Each row below holds a small network's activations on one input, seen along a few directions.
In each table, some parts of the input vary, and every possible input appears once, in random order.
Descriptions start from the smaller parts, as in this example, which fits no table here: one of 4 places along a line, together with either a single point or one of 11 places around a ring or (one of 2 separate values, together with one of 8 places around a ring).
Shared parts are said once, and a part with two or three values counts as separate values.

Other details of the inputs shift rows strongly along two fixed directions, in all tables alike. That doesn't count.

Rows:
R1: [  2 -25 -35  66  45 -22 -30 -17 -23 -43   1   7 -30 -90]
R2: [ 21  -5  -4  72   5   9 -30 -19 -43 -12  34  43 -25 -86]
R3: [  7 -11  -9   3 -56 -15   0  16 -22   6   2  11  -7  33]
R4: [  7 -21  18   3 -50  -8  13  -2 -26  -4   4  19   0  38]
R5: [ -1  62   9  -5 112  39 -19 -27  45  20  18 -20  -2 -86]
R6: [  7  68  35 -59   7  26   4   1  39  58  12 -19   4  43]
R7: [-13 -42 -21  -1  -8  -8  12  20  -6 -17 -28  -5  15  30]
R8: [ -7 -29 -23  -1   0 -32  -1  15   3 -19 -33 -22  -6  31]
R9: [ 10  -9  -6   8 -46 -22  -9  19 -15   4  -4   5 -18  39]
R10: [  9  69  32 -54  13  16  -6   8  50  52   2 -27 -11  46]
R11: [  -6  -34  -47   70   31   -3  -16  -10  -38  -40   10   23   -8 -102]
R12: [  4  66  30 -59   1  37  -1  14  40  67  10 -13  14  39]
R13: [-12 -36  -6  -5  -8 -28  15  -2   3 -39 -26 -13   4  25]
R14: [  9  65  37 -56  12  22  -1   3  47  53   7 -24  -1  45]
R15: [  2 -30 -31  64  42 -14 -23 -21 -26 -44   7  11 -20 -90]
R16: [ -7 -39  -5  -3   0 -18  15   3  -7 -26 -27 -11   5  34]
R17: [  4 -28  25   5 -59   2  12   1 -21  -6   3  26  15  36]
R18: [  8 -14   9   4 -48 -18   2   6 -15  -6  -2  11 -13  38]
R19: [-12  37  15 -60  52  25   9  11  60  34 -19 -40  23  38]
R20: [-15 -52   6  -3 -12  -7  25   1  -3 -36 -22   1  26  30]
R21: [ -8 -46  -4   2  -1  -9  10  14  -2 -24 -31  -7  12  37]
R22: [-13 -27 -35  -1  -9 -31   4  21   2 -17 -32 -20  -3  19]
R23: [-10 -26 -31  -3  -4 -31   2  18   2 -17 -33 -21  -5  25]
R24: [ 10  60  45 -54  11  37  -1   7  45  58   6 -14  10  43]
R25: [ 12 -19   6   8 -50  -5  -1  15 -26   6  -1  17  -1  41]
R26: [ -8 -34  -9  -5  -2 -29  10   3   2 -30 -28 -16  -1  31]
R27: [  8  65  43 -57  12  28   6  -2  41  53   9 -18   2  45]
R28: [  0  64  53 -62   3  32  16 -14  43  46  17 -14  16  39]
R29: [ 11  99  13  -8  59  44 -25 -27  25  56  53   4 -15 -89]
R30: [-11  36  30 -65  53  24  22  -4  57  25 -14 -37  26  36]
R31: [  7  -6 -13   6 -53 -22  -6  23 -17   7  -3   7 -17  33]
R32: [-13 -34 -31  -5 -12 -23  12  16  -3 -21 -26 -15   7  20]
R33: [ 12   0  -8  73  -5  -4 -28 -30 -37 -29  41  40 -29 -98]
R34: [  5 -20  17   5 -56 -11  10  -3 -18 -12   6  16   3  34]
R35: [ 13  92  38  -7  70  59 -25 -33  37  54  53   8  -2 -91]
R36: [  -9  -34  -46   68   31    2  -18   -5  -34  -36   10   23   -5 -101]
R37: [ 10 -24  20   5 -50  -3  10   4 -25  -2   1  22   5  41]
R38: [ -5  63  14 -15 104  34  -7 -40  42  17  27 -18   1 -88]
R39: [ 11 -22   6   7 -53  -1  -3  19 -23   8  -2  19   2  41]
R40: [  5 -11 -12   4 -62 -15   1  21 -24   5   4  12  -5  28]
R41: [ -7 -40 -14   1  -2 -15  10  13  -6 -21 -28 -10  11  35]
R42: [ 13  -7   5  71  -4  13 -19 -33 -44 -22  44  50 -12 -96]
R43: [-13 -48   5  -3  -9 -11  26  -3  -5 -37 -21  -2  22  29]
R44: [ -6  67 -16  -8  99  26 -21 -24  43  23  20 -25  -7 -97]
R45: [-14 -44   4  -6 -10 -16  27  -9  -7 -37 -18  -4  18  26]
R46: [-14 -35 -24  -5 -12 -18  20  11 -11 -22 -23  -8  10  21]
R47: [ -6  66  -9  -6 104  39 -17 -22  40  26  21 -18   1 -94]
R48: [  0 -29 -35  62  38 -11 -17 -22 -35 -40  11  17 -16 -90]
R49: [-11 -49   2  -3  -7  -8  20   7  -4 -28 -25  -2  20  35]
R50: [-11 -35 -22  -6  -8 -19  18   7 -10 -21 -24  -9   8  26]
R51: [  4  -5 -17   7 -58 -22  -5  27 -18   7  -1   8 -15  27]
R52: [ -9 -40  -5  -7  -6 -22  17   0  -2 -30 -24 -12   9  31]
R53: [  1  74  26 -65  -4  28   9   9  37  62  15 -17   9  36]
R54: [  8 -19  13   3 -50 -12   7   2 -19  -5   3  14  -3  39]
R55: [  1  68  28 -60  -5  39   0  19  39  68  12 -13  17  35]
R56: [ 19   0 -20  71  -2  -4 -35 -16 -42 -11  39  36 -31 -90]
R57: [  9 -16  -2   6 -56  -5   3  17 -30   8   1  20   0  35]
R58: [-13 -42  -1  -7 -11 -21  21  -5   0 -39 -21 -10  15  26]
R59: [ -7 -35 -19  -4  -3 -25   7  10  -1 -22 -28 -18   4  31]
R60: [  14   -1  -24   73  -13    9  -30   -9  -55   -7   42   48  -20 -101]
Each input here is: one of 2 separate values, together with one of 5 places along a line, together with one of 6 places along a line.
The inputs of R54 and R52 match in every part but the choice among 2 separate values. If R53 is changed in the same way as R54 into R52, which row does it become?
> R46
The inputs of R10 and R1 match in every part but the choice among 2 separate values. If R3 is changed in the same way as R10 into R1, which row does it become?
> R44
Which other rows does R49 become when the choice among 2 separate values takes its other values? List them by row number.
> R35
Which other rows does R10 become when the place on the line of 6 takes its other values? List them by row number.
> R9, R18, R31, R33, R51

Rows:
R61: [  7 -11  -8  54   3   7 -15 -17 -35 -18  28  34 -10 -74]
R62: [  5 -73 -25  55 -61 -40   0   7 -62 -48  -9  30 -16   5]
R63: [  4  36   7 -17  17  10  -7  -1  19  24   7 -10  -7  -2]
R64: [ -3 -18 -30  51  28 -11 -17 -15 -20 -33  10  12 -14 -81]
R65: [  3  33  22 -22  12  21   1  -7  20  23  13  -4   7   0]
R66: [ -1 -27   2 -17 -49 -21  16  15 -10  -6 -19  -4   5  67]
R67: [-13  12  -4 -18  67  11   3 -11  33  -3 -11 -26  12 -25]
R68: [-14 -54  -9 -19  -4 -27  24  14   6 -33 -45 -24  14  65]
R69: [  3  33   5 -18  13  12  -5  -1  18  25   8  -8  -1  -3]
R70: [  1  34  16 -20  14  14  -1  -8  21  20  11  -8   2  -2]
R71: [  4  34  25 -22  10  22  -1  -6  20  27  13  -2   7   2]
R72: [  2  33  23 -21  10  25   2  -4  18  28  13   0   9   1]
R73: [ -5 -20 -34  54  26  -7 -15 -13 -26 -33  11  17 -12 -87]
R74: [ -3 -19 -32  51  26  -9 -17 -14 -22 -32  10  14 -13 -83]
R75: [  3  35   7 -18  15  10  -5  -2  19  24   8 -10  -3  -2]
R76: [  6  38   7 -16  14  13 -11   6  20  30   6  -9  -8   2]
R77: [ 10  -8  -3  51   3   4 -19 -19 -30 -15  26  31 -13 -67]
R78: [ -3 -28   5 -16 -51 -12  20  17 -11  -5 -15   3  12  66]
R79: [  3  35  23 -21  14  18   0  -9  22  22  12  -5   4   1]
R80: [ -12 -103  -44   62  -17  -37    9    3  -57  -76  -30   19    3  -16]
R81: [  1  33   4 -18  13  15  -3   2  15  26   9  -6   0  -4]
R82: [  5  37  26 -20  15  20  -3  -7  22  26  11  -4   0   3]
R83: [  5  35   6 -17  10  15 -10   6  18  31   8  -7  -1   0]
R84: [ -1 -29   7 -16 -51 -14  17  14 -10  -6 -16   0  10  67]
R85: [  0 -27   8 -14 -49 -18  16  14  -9  -9 -18  -1   4  69]
R86: [  1  33   9 -20  15  12  -2  -5  18  22  10  -8   0  -7]
R87: [  4  37  24 -20  16  18  -1  -8  22  22  11  -5   0   1]
R88: [-12  14  -3 -18  69   8   3 -12  35  -4 -11 -28  10 -24]
R89: [  3 -25  -2 -12 -51 -17   8  26 -11   3 -20  -2   2  69]
R90: [-10 -38  -9 -17 -28 -28  18  19   2 -20 -34 -17   6  64]
R91: [ -3 -27   0 -18 -50 -16  19  19 -12  -3 -18   0   9  65]
R92: [  9  -8 -25  57   2   2 -25  -3 -36 -10  23  30 -18 -73]
What do these inputs look like to the network?
> one of 4 places along a line, together with either one of 2 separate values or one of 6 places along a line
The inputs of R87 and R61 match in every part but the place on the line of 4. If R68 is changed in the same way as R87 into R61, which row does it become?
> R80
A walk changes only the place on the line of 6. It starts at R72 and steps to R61. List the rest of the walk in order.
> R78, R91, R81, R92
Which other rows does R85 become when the place on the line of 4 takes its other values? List them by row number.
> R70, R78, R84

Rows:
R93: [ -3  17   2 -45 -30  -3  10  29  21  30 -16 -20   6  70]
R94: [  8  48 -10   9  43   2 -28 -11  18  15  18 -11 -29 -55]
R95: [ -4  30   9   1  53  22  -3 -28  17   2  20  -1   4 -62]
R96: [  -7 -114  -35   50  -63  -40   17   19  -66  -66  -32   26    9   32]
R97: [ 15  21  49 -39 -67  15  12   9   3  39  11  12  10  82]
R98: [ -5  21   3   3  70  17  -6 -25  23  -4   8 -10   2 -61]
R99: [  5  48 -15   8  38  14 -26  -1  14  27  19  -5 -16 -58]
R100: [  4 -93 -44  58 -84 -58  -4  29 -69 -52 -27  26 -21  34]
R101: [-13  -6  26 -65   8 -10  31   5  45  -2 -37 -42  22  91]
R102: [  13  -46  -48  105  -30  -27  -32  -12  -78  -46   29   52  -36 -103]
R103: [ 10  36  51   8  27  44  -1 -40   5  12  43  27   9 -53]
R104: [ -2  15  -4 -44 -24  -2   8  33  18  34 -20 -21   7  72]
R105: [ -6  27   2   2  57  25  -5 -20  19   4  16  -3   7 -63]
R106: [-14  -6  13 -53   3   2  26  13  33   7 -32 -29  28  73]
What do these inputs look like to the network?
> one of 2 separate values, together with either a single point or one of 6 places along a line
The inputs of R103 and R97 match in every part but the choice among 2 separate values. If R101 is changed in the same way as R103 into R97, which row does it become?
> R94
Which other rows does R96 become when the choice among 2 separate values takes its other values? List them by row number.
> R104
